Each row below holds a small network's activations on one input, seen along a few directions.
In each table, some parts of the input vary, and every possible input appears once, in random order.
A made-up example of a description, with smaller parts first: one of 6 places along a line, together with either a single point or (one of 2 separate values, together with one of 5 places around a ring) or one of 11 places along a line.
Shared parts are said once, and a part with two or three values counts as separate values.
In the rows, 128 means zero.

Rows:
R1: [130 194 172 150  92  78  94 137  91 177 132 158 135 157 134 160  80 137
 105 105]
R2: [204 131 173 141 127 124  95 126 122 141 197 168 149 176 136 166 125 121
 142  97]
R3: [ 69 130  88 112 131 123 168 104  78 175  47 140  91  74 148  95  93  98
 122 116]
R4: [159 178 156 160 103  96  82 145 107 164 144 137 161 158  97 169  86 140
 124  91]
R5: [150  75  78 108 167 194 182 103 135 136 130 139 140  92 137 100 145  76
 134  91]
R6: [134 188 188 148  78  57 100 138  84 180  98 166 103 151 129 160  85 139
 141 115]
R7: [ 62 159 127 125 103  90 118 141 158  93  99  93 111 124 122 117 140 179
 120 188]
R8: [223 120 195 143 138 134 114 130 138 144 200 173 140 170 128 165 145 121
 157  96]
R9: [ 97 107  60 123 147 163 147 107  90 155  92 103 141  86 111 112  99  96
 129  94]
R10: [132 110 126 116 142 143 125 141 202  62 162 113 131 141 142 108 183 157
 110 179]
R11: [127  88  73 114 156 180 175 117 111 136 108 119 146  89 121 105 122  77
 119  89]
R12: [149  85 150 116 150 153 133 136 198  60 172 112 114 144 138 115 201 156
 142 185]
R13: [181 145 168 147 116 111  88 140  99 141 175 148 155 173 120 171 102 122
 128  95]
R14: [159  62  94 106 196 192 180  87 129 138 151 146 130  88 133 108 151  88
 162  98]
R15: [113 111 125 122 122 131 116 151 168  58 139  85 130 144 122 121 165 155
 118 180]
R16: [ 73 123  78 115 130 146 168 106  84 168  72 123 116  83 139 102  99  92
 115 104]
R17: [ 58 165 137 123 104  67 118 139 152 100  74 110  86 115 131 110 134 185
 128 200]
R18: [ 87 132 116 133 101 123 100 155 160  76 112  70 124 141 116 119 150 164
 109 181]
Changing only one part turns R3 into R6. The same change can be made to R9. Which row results?
Answer: R4
Describe the family of inputs behind these rows.
Answer: one of 3 separate values, together with one of 6 places along a line
Which other rows does R15 become when the choice among 3 separate values takes its other values? List them by row number.
Answer: R11, R13

Rows:
R19: [117 173  93 146  93 127  98 135 104 162  86 133 143 127 131 126  80 101
  78 100]
R20: [132 148 200 145  86  78  87 149  99 160 125 148  85 173 149 148 118 161
 137 140]
R21: [ 85 109 119  98 108 128 212 129 134 159  87 146 101 102 164  84 146 115
 127 109]
R22: [108  98  93 118  97 104 131 152  82 103  60  96 116 121 109 121 107 110
 146 125]
R23: [177  84  98 146 133 189 102 110 111 137 124 107 128 124  99 142 136  88
 170 102]
R24: [ 76 131  92 123 116 110 134 141 170  87  85  72 129 101  81 112 149 176
 157 169]
R25: [ 73 126 109 104 161 114 178 125 186 112  83 126  95  75 134  76 162 171
 129 183]
R26: [121  76 100 107 195 167 132  98 179  93 142 124  91 101 161  85 181 153
 135 190]
R27: [126 135 113 142 166 146  97 160 195  87 164  87 169 133 106 111 145 177
  72 156]
R28: [176  94  92 102 149 161 169 106 135 123 107 185 116 100 160  98 139  61
 130 102]
R29: [158 184 178 136 125  36 109 127  77 157 121 192 130 137 117 172  65 140
 151 108]
R30: [158  70 115 124 123 153 155 160 130 102 129  92 153 134  94 127 146 111
 149  98]
R31: [127 131 125 124 144 141 191 119 134 179  61 162  96  71 126  95 130 101
 134 106]
R32: [151 126 115 153 184 172  85 103  84 180 190 122 168 131 117 151  88 118
 105  83]
R33: [101 126 123 139 124 189  92 120 132 111 192  85 146 162 155 135 144 125
  75 147]
R34: [101 121  96 136 135 136 121  83  59 180 108 106 130 100  94 152  91 117
 192  95]
R35: [109 184 186 120  65  50 116 143 125  90 123 154 109 168 153 155 124 145
 119 174]
R36: [106 127  86 139  73 160 115  95 100 170  84 106 113 119 116 134 121  96
 178 102]
R37: [ 45 161 122 142  94 155  96 116 112 142 141  78 122 147 153 129 123 140
  77 157]
R38: [155  66 132 104 168 158 199 143 146 125 126 147 118 108 147  90 159 106
 120 111]
R39: [109  87  71 118 120 165  98 103 170  71 156  77 134 138 124 119 176 151
 169 166]
R40: [228 157 202 154 121 102 116 159 158 143 153 178 140 159 107 161 131 123
 136  96]
R41: [198 144 190 146 157 104  89 108  96 167 198 180 138 162 125 180 106 136
 164  98]
R42: [199 128 209 138 115  87 126 181 148 119 167 157 137 179 127 150 141 144
 125 110]
R43: [165 189 168 139  63  58 103 138 117 149  95 191 113 156 139 155  98 120
 136 116]
R44: [131  94 125 122 131 162 158 145 148  65 143  77 151 126  89 140 162 117
 144 142]
R45: [167 101 106 126 161 148 160 115 108 138 151 119 181 106  68 154 113 103
 179  66]
R46: [188 131 106 153 153 156  84 150 115 129 126 134 160 132 114 132  95  92
  71 101]
R47: [172 152 220 136 123  95 128 165 165  83 180 142 137 171 122 162 157 150
 120 154]
R48: [157  96  90  88 180 141 184  84 102 136 144 192 142  91 154 112 115  75
 149  86]
R49: [ 46 162  90 141 109 135  69 115 155 133 135  80 124 137 146 108 131 184
  87 175]
R50: [114  97 130  93 146 170 211 117 173  92 151 137 124 110 160 102 180 105
 120 143]
R51: [159 102 113 136 147 140  95 172 106 104 141 113 156 152 133 121 105 113
  60 114]
R52: [104 194 175 127  75  46 115 148 196 107 136 143 122 155 130 132 149 203
 137 172]
R53: [102 138 113 139 117 108  98 168  87 134  89 106 131 137 133 115  83 129
  62 123]
R54: [173 153 189 135 138  76 100 164 208  74 174 143 140 161 115 138 164 193
 132 171]
R55: [ 50 122 103 120  74 152 128 101 108 111 112  69 107 131 130 135 147 122
 161 159]
R56: [111 168 103 143 155 103 104 124  64 170 112 133 160 107 109 143  48 121
  93  92]
R57: [ 83 123 100 107 150 143 173  55  84 206 118 167 102  83 163 113 112 104
 167  96]
R58: [ 63 111 132 110 149 153 162  95 116 131  99 116  62  92 166 101 153 125
 127 182]
Describe the family of inputs behind these rows.
Answer: one of 2 separate values, together with one of 4 places along a line, together with one of 5 places along a line
Changing only the choice among 2 separate values turns R56 into R32. The same change can be made to R37. Which row results?
Answer: R33
Which other rows does R48 become when the place on the line of 5 takes its other values? List them by row number.
Answer: R26, R28, R38, R50
